Here are a small network's activations along a few directions, averaged over the inputs that share one value of a field.
Related values have similar rows: they may be neighbours, one step apart, or belong to one group.
Strong random noise was added to every row along 11 fixed directions; ignore it. To show where, here is one row again and again, with new noise each time:
[-296    3   60 -339 -228 -118  -17 -305 -419  253  127   -9  342  -76
  215 -492 -225  123  153   65  323 -105  294  392 -188 -524  382]
[  47  111  113  115  318  350   -5 -176   14   10  118  232  138   11
 -191 -282  325 -178  457  -72  -24 -344  -45 -389  129 -155  312]
[ 131  -71  296  216  176  239   43   -9  -57   15  278  343 -109 -105
  -69   40   82  -96   81   51   50  -84  112 -121 -124  127  335]
[  58 -105  -21 -385  -97 -386  195  445  119 -105   44 -649  516   -6
  -12   82 -318 -309  307  334  -43 -347  867   60  216 -179 -160]
[  14  113   63 -171 -225  -93   98 -247 -100   20  -14 -171   73  336
   19  -61 -165  -80   24  231  368  248  163 -252  119 -309  173]
[-167  347 -423  333 -135  352  -32 -317  219 -135 -307  -36   80  923
  -70  -45  334  -79  122  134   28  245 -590 -219  325 -102   31]
[  98 -206 -241 -460 -381 -295 -526  171 -171 -172 -251 -107   98  476
  178  -91  288  176    8   38 -214 -138 -430 -201  234  152 -413]
[ 252  463 -174   79  -86   95 -162 -316   89  -41 -291  -33 -112  732
 -188   48   92   43 -200  112  122  428 -322 -298  133  132   11]
[-113  -45 -252  189  -83  267 -358 -102  -58  135 -213  258 -121 -291
  528 -305  -21  272    6  -82    2  361 -480  500 -194 -189 -146]
[ 172 -241   83   73  -77  -11   80  222  128    8  -44  -50 -223 -360
  352  125 -302  -85 -101   71  150  464  129   -5   71 -139 -341]
[  67  -63  -26  -70  -88  -82 -235  353  -37   97   62  108  -45 -260
   64  171 -152  317 -371  -49 -281 -181  -88  544 -223  459 -414]
[ 401  148  126 -237  178  174  -58 -262  233  315 -134   17  150  389
 -138 -458  262 -194   74  -27  137  -32  165 -401 -104  -28  201]
[ 136 -414   58  -15 -213 -152  343  132  108   38 -122 -115   61  523
  308 -170  -36 -476  -64   -4  246  546  479  -73  238 -268  -24]


Values of MIZ:
tif: [  69 -136 -243  130   50  -22 -204  225  131  101 -273  -19  -57  -60
  206  -69  111   85 -277 -188 -278  192 -116  539 -343  313 -129]
dotu: [-144  423    3  234   95 -452  167  -36 -533 -226  150  142 -130  -93
 -268  363 -380   88 -265 -243  -54  287  374  680  175  146  262]
zul: [ 270   43 -335  126  193   96 -471 -121  239 -133 -528 -247  -67  114
  402 -233  200 -170  404  301    0  516  116   34 -345  -90  368]
bomar: [  88  214   97 -490  -49 -291  107 -280 -102 -126  -52 -296   63  174
 -218  -52  -11 -172  113   95  305  130  -46 -891  481 -477   45]
goda: [-472 -442 -105 -386 -293 -104   64   76 -183   71   58 -255  369 -155
  266 -308    6    8  280    6   48 -348 -208  -57  164 -562 -195]
lolo: [-517  341 -437 -118 -187  302  111 -572  259  336 -296 -359  300  444
  116 -474  -78  131   93  321  403  149 -188  255 -244 -521  120]
vilo: [ 276  164  -31 -213   84 -231 -221  -85 -242  -98 -152 -125   82  290
 -335 -216  123   13  109 -229 -104 -155  159 -327   84  129    6]
didib: [ 249  323 -338  320  172  -19  -93   47  296   70 -495 -170 -199 -331
  220   12 -364   44 -118 -122  -52  641  265  694 -227   44 -280]
piz: [  73  328  -92  283  309 -210 -183   95 -418 -439   53  264  -88 -226
 -245  179    0   90  214 -275 -305  -68  154  327  263  199  168]
par: [-120  -59  179  -79   -7  121  285   60  159  142  185 -138   92 -491
   45  136 -251    9    9  153  226 -109    1 -192   45 -349 -113]
sovi: [-383    5  -29 -296 -125  130  -82 -382   -9  194  -27  -68  106   62
  -77 -384  210  212  187   -9  133 -382 -265 -237 -127 -265   25]
zopem: [ 158  117  108   98  241  -79 -124  147 -133 -277  100  142 -183 -173
 -178  275  -97   95   56  136 -181 -159  109   17   33  368  104]
balo: [-162 -185  414 -206 -149  257  255 -301  146  623  340   34   46 -363
  100 -231 -242  146 -303  163  410 -177  138   90 -857 -117  355]
mana: [  -5 -277   89   93 -162  -39  133  213   -7 -175  222   87  101  645
  -97  239  199 -187  -62  163 -118 -166  146  -81  105  325  158]
muge: [-177  371 -176  117  279  -98    9 -105 -260  -44  -68   89   31  -72
 -293 -133  -60   89 -136 -277 -162   76   44  422   58   51   64]
laro: [  37  -24 -218  143  -50 -217 -185 -115 -221 -312 -246  -31   -1  258
  178  -49  178 -166  211 -145  -46  360  -50   27  157 -156  303]
kag: [ 154  228  180  114  268  132   68 -151  -21   -9   55  178 -103 -179
 -385  -65  148   21  178 -383  -54 -234 -114 -442  185  -13  -98]
vimil: [-168  162 -132  561   86  184 -220  -54 -336 -277  111  347  -22 -287
  186  143    8  122  325  -59 -181  104 -246  405   -2  -83  481]
deg: [-217  -49  -44  -22 -317 -110  -49  -59 -143 -103   36 -175  104  -86
  208   95 -126  107  142  152  112  -43  -95  105 -124 -255  153]
pulut: [ -25  -99   60 -140   28   92  -91  -12  303   50    2 -228 -202 -658
  455  117 -282  118   97  562  219  134  -31   -1 -253 -210   28]
kufa: [ 164  316   -1 -147    5   37 -191 -354  215   20  -31 -221  -73  147
 -135  181  116   45  149  444  159 -130    3 -396 -323  149  429]
pelir: [  31 -801  286 -304 -402 -527  247  172 -265   19   68  224 -265  115
  385   -6   96 -196 -448 -428  173  437  -21 -297  350 -143 -258]
dofum: [ 190  388 -126  101 -185   39 -206 -186  104  -91 -118 -128 -105  121
   11  288 -204  198    5  348  159  305 -101  -27 -123  102  119]
nat: [-100 -340 -313  242  241  403 -466  164   40  -54 -245  214  140 -292
  464 -520  359    1  528 -134 -370 -120 -295  359 -160 -115  -28]
vubem: [-209 -435  -61  291  105  183  192  237  114  -46   53   -2   15 -315
  373   10   -5 -243  139  137  -22  220  124  260 -143 -208  148]
MIZ is arranged as a network in which each value has 4 neighbours.
Which values are neighbours of goda? Give them in the order they are listed.
> par, balo, nat, vubem
Which values are neighbours of sovi? Give them in the order they are listed.
> zul, lolo, vilo, didib
Which values are neighbours of dotu? Give them in the order they are listed.
> piz, pulut, kufa, pelir
Each value of MIZ is a pair of two hidden parts, and every pair occurs once (5 first parts, 5 second parts).
Changing only the second part turns kag into dofum. didib has the same second part as kag; what does that change turn didib into?
> piz
Changing only the second part turns kufa into muge. deg has the same second part as kufa; what does that change turn deg into?
> goda
Changing only the second part turns zopem into sovi. bomar has the same second part as zopem; what does that change turn bomar into?
> tif

Values of LUB:
nume: [-195  286 -207  111  233  -11   52  -62   81  163 -189   11 -119 -366
  -86 -121 -226  234 -203 -279 -133  101  -19  536  -66   66 -315]
vaval: [  60 -110  136   39  151 -124  121  173 -214 -315   76  159   -5  342
 -161   50  170 -244    4 -191 -170  -15 -108 -356  585   79   38]
riku: [-364  132 -584  182 -315   22  -79  109  366 -224 -180 -272  195  438
  230  206  125  -27  275  322 -260 -123 -220  381   91   28  -35]
bigis: [-100  174 -114  854   34  336  184  114  -10 -527   95  105 -239   70
   26  619 -147 -132  348  289   24  348  -16   11  351   33  130]
tetiv: [ 321 -283   76   79  161 -106  -23  429  191   78  -12  167  -60 -518
  183   97  105  -95 -128 -356 -345    7  188  325 -169  327 -244]
nolog: [-315  128  -95  254  234  274  -51 -330 -429 -101  -16  445 -141  -69
 -120 -348  174  152  166 -378  -23   95 -484  -95  119 -266  124]
neze: [-188   92  307 -454 -181  -46  162 -407 -152  191  338 -146   73  144
 -285  -89 -212  139  -28  414  429 -395  318 -319 -312 -111  365]
besuv: [ 121 -237   77  215   -7 -148   96  173  -34 -403   67 -153  -11   70
  -38  298  121 -322  422  149  -60  -36  310 -302  104   14  346]
duseb: [-117 -461 -131  -45  -99  321 -447   -7  -52  211 -230  184   66 -488
  709 -565  154  211  291 -139   16  229 -579  120 -182 -484 -210]
sev: [ 292  103  339  183  135  -16  352 -406  138  113  -45    3 -377  -35
  -13   45 -256 -207  -63   63  535  639  449 -327  -75 -232  330]
vum: [ 184  128 -175 -407  269 -312 -571  198 -272 -265 -158  -92  199 -154
  -55 -118  281   37  375   -5 -384 -442  -46 -115  159   73   44]
sapev: [-442 -261 -141 -216 -130 -135  -43  -63 -252 -409   50 -161  256  512
  -55  -77  442 -271  568  257  -46 -401 -149 -514  317 -290  348]
sagu: [-192 -491   15  -49   -8   66  110  173  203  152   67   -4  233  110
   22 -126  389 -189  -26  -93 -172 -401  -43   85 -241   83   25]
suv: [ -41  236    4   65   74 -240  143  138 -366 -318  175  121  333  334
 -430  141   70 -130  126 -369 -273 -332  227   67  511   32  154]
rokik: [-129   45   27   29  -49 -418  274  185 -354 -110  152  -33   74 -156
 -113  322 -296  -61 -382 -235  -97   63  211  378  178   29  -67]
beser: [ -51  456  -90  143   31 -149  -81 -131 -329 -209   69 -203   49 -326
 -353  215 -369  263  176  -21   23 -120   96  115   44 -134   56]
popos: [ -83 -188 -303  386  169  476 -211  185  390  211 -265  -62  117 -355
  396 -357  151  -37  178  -51 -260   77  -96  507 -462  -77  -96]
bobu: [ -46 -547   74  167   99   24  243  180 -280  -36  -26  444 -122  150
  185 -406  239 -327 -119 -631  -19  493  -10 -106  493 -200 -221]
soki: [ 207   98  118 -644   -8 -400  -52    3  202   82  -49 -503   18 -204
    3   96 -223   53  -81  283  204  -30  274 -232   40  -44 -300]
sef: [  16  431 -165  109  -44  -73    6  -18  -50 -207   39 -136  126   95
  -46  287 -238   20  190  264   -1  -41  205  186  170  -40  161]
kimus: [  55   51  144   13   38    4  175  101 -161  151   90  256 -111 -257
 -160   47  -98  207 -476 -477 -169  -36 -413  -14  263  118 -323]
ber: [-499 -224  186  -25 -305   44  506 -250 -101   31  297  -58   31  103
  -51  -86 -173  -93  163   44  463 -233  197 -229  166 -488  108]
dit: [-126 -119  160  -31   64  215   29  123  213  -34  299  121   78   10
  -89  145  268  -58  217  361  -32 -540 -101 -274   69  197  115]
rikol: [-294  -15 -115 -363 -289 -360  187  100 -312   14  -35 -128  246  459
 -237 -125 -114   46 -231 -147   -4 -207  153  217  467 -140 -436]
somi: [ 208 -117  101  -51 -184 -140 -344  248 -254 -138  184  -59  172 -159
  218   90 -172  -13  317  253  -95 -136  441  187 -282  126  294]
Each value of LUB is a pair of two hidden parts, and every pair occurs once (5 first parts, 5 second parts).
Changing only the second part turns sagu into popos. nume has the same second part as sagu; what does that change turn nume into?
> neze
Changing only the second part turns suv into besuv. vaval has the same second part as suv; what does that change turn vaval into?
> sapev
Changing only the second part turns ber into bigis. nolog has the same second part as ber; what does that change turn nolog into?
> bobu
Changing only the second part turns rikol into soki. somi has the same second part as rikol; what does that change turn somi into?
> tetiv
